Each row below holds a small network's activations on one record, seen along a few directions.
Each row is followed by the record's values for the fields E, H, C, G, W, S, L.
Not every record has every field; a missing one is left out.
Other fields move the rows too, some of them a lot.
In the rows, zero is written as 500.
Strong random noise was added to every row along 13 fixed directions; ignore it. To show where, here is one row again and again, with new noise each time:
[509 390 426 506 523 423 608 436 540 455 569 306 467 480 485 545 419 485
 552 417 414 420 445 587 407 486 561 321 639]
[423 272 318 563 549 769 425 561 469 554 520 605 362 521 507 603 761 506
 688 345 706 473 488 394 331 534 486 715 422]
[399 512 492 364 509 598 820 731 214 564 516 525 436 328 585 598 497 649
 544 565 678 548 772 297 432 436 367 732 469]
[342 412 276 399 526 590 687 602 544 642 732 342 504 292 424 331 514 447
 718 567 511 624 466 450 454 542 529 510 583]
[584 735 600 695 553 539 312 370 618 232 327 693 653 697 487 377 574 419
 435 251 457 675 469 248 361 561 417 492 207]
[510 355 773 420 568 595 322 537 379 426 338 818 367 607 571 784 413 913
 715 324 491 565 524 369 756 481 378 811 570]
[699 538 554 320 556 380 518 444 488 474 437 578 693 490 690 422 426 611
 155 602 247 547 512 355 585 422 296 451 542]
[506 586 421 634 693 578 306 616 434 462 638 478 521 356 487 287 657 307
 478 553 775 533 587 523 328 569 543 415 408]
[400 586 593 534 345 584 530 537 277 372 391 491 521 436 482 438 350 507
 395 450 519 470 627 413 461 434 488 333 593]
[539 231 334 421 236 314 561 279 862 654 489 402 515 492 464 559 331 531
 388 460 394 266 472 573 490 477 560 439 590]
[450 313 381 370 551 540 736 518 413 422 490 350 478 407 583 678 321 660
 472 330 250 527 499 328 326 434 305 511 609]
[334 502 551 381 607 431 812 575 410 530 506 418 322 415 600 642 457 575
 692 632 598 406 537 487 627 554 544 422 721]
[721 337 440 475 758 370 385 489 636 538 637 518 480 551 571 573 672 555
 648 481 474 428 357 672 571 509 551 517 561]
[836 398 555 619 636 447 308 480 250 315 522 423 537 589 591 586 582 508
 272 363 461 335 528 723 319 341 513 291 578]
[219 586 696 609 313 671 794 359 326 403 298 506 284 621 495 676 430 539
 502 392 841 568 802 193 284 588 487 632 358]

[286 673 447 689 569 465 330 749 540 306 530 552 540 229 262 505 409 491
 818 263 491 457 586 539 412 515 521 505 291]  {E: e3, H: h1, C: c2, G: g2, W: w1, S: s2, L: l2}
[473 299 586 494 712 538 327 428 487 446 640 499 380 479 467 613 508 634
 788 392 496 632 402 601 623 588 520 551 621]  {E: e1, H: h1, C: c3, L: l2}
[560 392 344 566 437 698 406 630 321 484 563 359 504 479 466 437 455 449
 420 411 534 439 499 501 277 406 526 332 619]  {E: e3, H: h1, C: c3, L: l1}
[369 540 447 457 530 593 473 304 474 418 525 488 576 428 597 311 646 273
 285 571 397 625 371 394 532 588 413 245 534]  {E: e1, H: h1, C: c1, L: l1}
[472 791 765 592 709 354 261 436 400 199 345 743 552 465 642 526 551 520
 327 539 490 406 550 443 693 543 436 255 476]  {E: e3, H: h2, C: c2, G: g2, W: w1, S: s2, L: l1}
[396 408 280 536 686 506 456 799 557 471 487 442 449 283 574 559 460 546
 753 410 401 183 352 585 519 499 492 350 726]  {E: e3, H: h1, C: c2, G: g2, W: w1, S: s1, L: l2}
[512 608 473 633 628 706 626 508 632 500 417 320 416 807 567 352 503 313
 610 478 627 667 299 327 295 672 575 426 565]  {E: e1, H: h1, C: c2, G: g2, W: w2, S: s1, L: l2}
[599 592 396 539 484 634 376 851 430 486 333 645 607 446 575 365 485 468
 502 429 532 364 480 411 473 407 394 572 496]  {E: e2, H: h3, C: c1, L: l2}
[626 593 732 603 355 527 399 411 279 343 491 411 596 667 350 427 301 601
 375 396 280 599 510 574 446 356 554 326 590]  {E: e3, H: h3, C: c2, G: g2, W: w1, S: s2, L: l1}
[483 600 541 539 130 500 633 409 606 554 560 466 671 470 273 292 392 464
 532 420 429 690 612 484 464 419 534 637 317]  {E: e3, H: h1, C: c2, G: g2, W: w1, S: s1, L: l1}
[648 449 408 479 648 497 487 748 429 580 591 590 506 456 555 517 734 542
 661 547 553 374 485 631 539 424 531 624 505]  {E: e2, H: h3, C: c2, G: g2, W: w1, S: s2, L: l2}
[661 607 644 434 458 230 902 576 426 571 657 239 505 549 448 539 310 572
 662 579 584 539 640 705 528 404 658 519 565]  {E: e1, H: h2, C: c1, L: l2}
[944 229 541 500 184 598 302 500 290 561 638 433 792 560 360 389 219 851
 183 271 251 624 696 582 292 173 384 722 457]  {E: e1, H: h1, C: c2, G: g2, W: w1, S: s2, L: l2}
[646 398 710 517 298 590 238 442 538 625 373 533 384 757 469 532 203 654
 272 515 724 522 612 438 437 496 534 645 538]  {E: e3, H: h3, C: c1, L: l1}
[338 650 393 510 509 399 221 595 656 453 410 781 620 130 514 362 607 295
 323 593 537 325 548 480 646 542 399 443 351]  {E: e2, H: h3, C: c2, G: g2, W: w1, S: s1, L: l1}
[591 513 480 567 723 662 277 691 499 459 548 435 531 475 543 302 350 506
 578 432 565 640 435 408 415 570 433 529 574]  {E: e2, H: h3, C: c3, L: l2}
[610 317 574 557 304 599 562 392 216 413 333 533 411 739 535 750 633 593
 459 333 406 263 486 621 443 318 555 441 633]  {E: e2, H: h3, C: c3, L: l2}
[291 570 445 275 367 564 591 559 609 630 375 545 517 424 494 446 231 604
 332 663 360 596 529 167 536 533 348 587 512]  {E: e3, H: h2, C: c3, L: l1}
[498 416 570 417 431 641 532 456 468 509 298 423 496 697 615 498 270 637
 348 498 137 469 305 424 515 469 410 395 799]  {E: e1, H: h3, C: c2, G: g2, W: w1, S: s1, L: l2}
[699 283 385 433 470 311 545 365 610 571 616 477 547 516 547 631 619 599
 470 469 398 325 490 648 548 400 533 470 531]  {E: e3, H: h1, C: c3, L: l2}
[496 340 479 627 285 531 493 299 445 380 675 304 583 502 275 454 463 453
 645 169 353 615 463 694 383 409 607 399 488]  {E: e1, H: h1, C: c1, L: l2}
[412 366 532 344 761 444 214 207 469 325 541 627 606 248 713 498 633 489
 171 548 154 627 372 458 705 583 214 346 525]  {E: e1, H: h1, C: c1, L: l2}
[693 560 421 532 789 100 498 286 829 436 629 366 567 509 580 527 632 346
 394 555 349 410 363 681 450 585 510 296 382]  {E: e3, H: h1, C: c1, L: l1}
[564 507 558 405 625 360 379 488 681 567 557 613 584 369 583 431 399 591
 425 571 571 621 596 397 614 579 353 688 367]  {E: e2, H: h1, C: c1, L: l2}
[626 569 677 458 722 462 571 656 444 500 634 354 449 700 397 500 308 698
 811 531 420 774 394 548 575 513 606 536 635]  {E: e2, H: h3, C: c2, G: g1, W: w2, S: s2, L: l2}
[843 532 208 464 640 445 386 851 722 633 415 466 705 498 632 358 411 422
 297 518 383 346 387 443 259 418 357 565 427]  {E: e2, H: h1, C: c1, L: l2}
[329 361 315 453 477 527 514 446 606 604 664 668 557 248 449 462 886 430
 723 478 395 515 460 648 626 492 468 736 334]  {E: e1, H: h2, C: c2, G: g1, W: w1, S: s1, L: l2}
[269 462 478 506 290 446 424 225 653 395 400 653 548 340 449 551 371 510
 285 375 455 510 644 262 517 560 376 487 335]  {E: e2, H: h3, C: c2, G: g2, W: w2, S: s2, L: l1}
[462 527 475 426 466 365 635 536 381 477 667 404 523 336 381 489 575 429
 647 530 353 481 456 771 627 388 618 374 560]  {E: e2, H: h2, C: c1, L: l1}
[440 423 713 434 505 589 801  99 450 498 427 401 312 907 629 722 530 639
 401 566 436 640 422 310 473 578 502 504 614]  {E: e3, H: h2, C: c2, G: g2, W: w1, S: s2, L: l1}
[508 325 636 509 777 468 752 259 580 411 638 299 280 661 527 813 517 607
 758 288 429 786 433 508 328 614 445 767 418]  {E: e2, H: h3, C: c2, G: g2, W: w1, S: s1, L: l1}
[592 758 580 572 715 374 445 747 481 368 372 492 490 479 608 507 306 450
 445 559 680 434 550 466 498 548 493 367 546]  {E: e1, H: h2, C: c2, G: g1, W: w2, S: s1, L: l2}
[590 543 444 493 876 357 552 662 423 355 532 387 451 381 645 646 512 450
 512 468 450 445 450 563 374 521 375 430 523]  {E: e1, H: h3, C: c1, L: l1}
[911 497 598 433 724 465 586 494 358 581 658 349 563 737 633 421 590 556
 403 642 414 669 439 629 454 440 482 566 579]  {E: e1, H: h3, C: c3, L: l2}
[406 521 629 611 227 630 529 490 216 535 502 489 440 517 370 468 574 514
 532 487 677 430 706 644 478 391 637 548 470]  {E: e3, H: h3, C: c1, L: l2}
[593 528 521 449 351 413 456 361 641 595 616 476 628 563 378 304 496 439
 478 614 433 606 446 599 636 506 641 420 503]  {E: e1, H: h1, C: c3, L: l2}
[359 358 544 454 548 665 530 447 276 456 526 529 424 377 540 657 505 701
 436 373 486 660 707 328 355 482 254 820 333]  {E: e3, H: h3, C: c1, L: l2}
[588 782 718 546 253 322 481 587 616 603 334 699 527 648 411 441 443 498
 575 642 783 382 649 583 736 492 728 587 395]  {E: e1, H: h2, C: c3, L: l2}

Which values does each new row have?
[475 534 757 499 423 681 663 370 268 563 665 430 416 745 378 423 601 591
 747 548 551 875 493 512 574 502 619 639 514]  {E: e3, H: h1, C: c1, L: l1}
[265 623 499 506 451 708 352 385 528 465 206 808 501 539 664 357 751 346
 344 606 487 397 376 270 683 618 417 413 498]  {E: e2, H: h3, C: c3, L: l2}
[541 645 705 541 610 562 434 462 231 382 531 511 502 560 562 362 644 384
 421 586 537 634 478 575 557 490 519 361 546]  {E: e2, H: h3, C: c1, L: l1}
[503 490 379 452 575 677 524 582 556 685 521 391 382 682 557 393 538 401
 504 723 655 472 331 397 444 600 623 334 706]  {E: e3, H: h1, C: c3, L: l1}
[596 579 652 519 386 566 393 622 385 639 626 526 567 503 398 240 479 567
 644 623 663 593 581 641 692 443 614 593 550]  {E: e3, H: h1, C: c1, L: l2}
[392 672 621 571 559 413 221 565 558 379 581 548 510 341 300 393 306 509
 679 466 525 634 517 564 625 569 573 424 463]  {E: e3, H: h2, C: c3, L: l1}
[204 386 617 608 195 765 200 532 304 451 408 690 381 374 280 557 384 652
 636 285 630 505 670 470 533 457 494 695 439]  {E: e3, H: h3, C: c1, L: l1}
[582 602 572 502 267 414 689 599 397 712 516 489 520 518 466 458 506 557
 437 667 773 376 806 573 471 387 603 670 386]  {E: e3, H: h3, C: c1, L: l2}
[368 331 595 547 519 691 286 634 203 438 427 402 302 394 501 614 296 553
 461 444 609 406 564 593 390 478 485 458 708]  {E: e2, H: h3, C: c1, L: l2}
[642 527 503 567 602 595 213 401 414 380 535 653 713 502 504 376 642 545
 290 362 328 667 551 405 371 457 341 579 253]  {E: e1, H: h1, C: c3, L: l2}
[560 797 503 579 595 388 662 634 607 385 344 579 572 599 546 496 576 398
 629 440 510 507 452 354 443 542 476 532 290]  {E: e2, H: h1, C: c1, L: l2}
[218 712 685 612 564 444 537 428 311 111 406 706 476 318 449 681 602 500
 757 226 467 518 587 458 661 539 445 388 368]  {E: e1, H: h1, C: c3, L: l1}
[632 585 506 498 540 475 268 612 705 734 560 581 552 435 479 280 400 501
 390 725 824 534 669 473 505 617 505 714 345]  {E: e1, H: h1, C: c3, L: l2}
[566 445 531 343 831 498 674 772 371 567 455 363 342 482 773 688 293 671
 496 611 602 462 533 389 446 545 337 619 706]  {E: e1, H: h3, C: c1, L: l2}
[513 644 479 464 764 443 415 638 489 503 477 581 470 381 667 454 667 287
 321 757 725 489 542 499 534 585 448 455 453]  {E: e1, H: h2, C: c2, G: g1, W: w2, S: s1, L: l2}
[503 393 369 369 352 603 717 414 518 689 505 467 487 592 604 437 697 372
 412 647 505 462 380 476 546 497 515 470 599]  {E: e1, H: h1, C: c1, L: l1}
[771 166 350 463 822 297 444 555 665 589 740 154 407 468 524 738 183 756
 419 438 495 481 575 588 170 508 422 607 540]  {E: e3, H: h3, C: c2, G: g1, W: w2, S: s2, L: l2}
[610 481 471 533 680 434 402 585 688 574 527 416 462 588 493 560 385 584
 454 542 567 476 534 470 303 568 488 600 401]  {E: e3, H: h1, C: c2, G: g2, W: w1, S: s2, L: l2}
[499 366 580 423 515 632 655 304 503 721 556 433 335 705 610 521 674 462
 436 714 734 650 516 442 459 623 527 692 477]  {E: e2, H: h1, C: c1, L: l2}
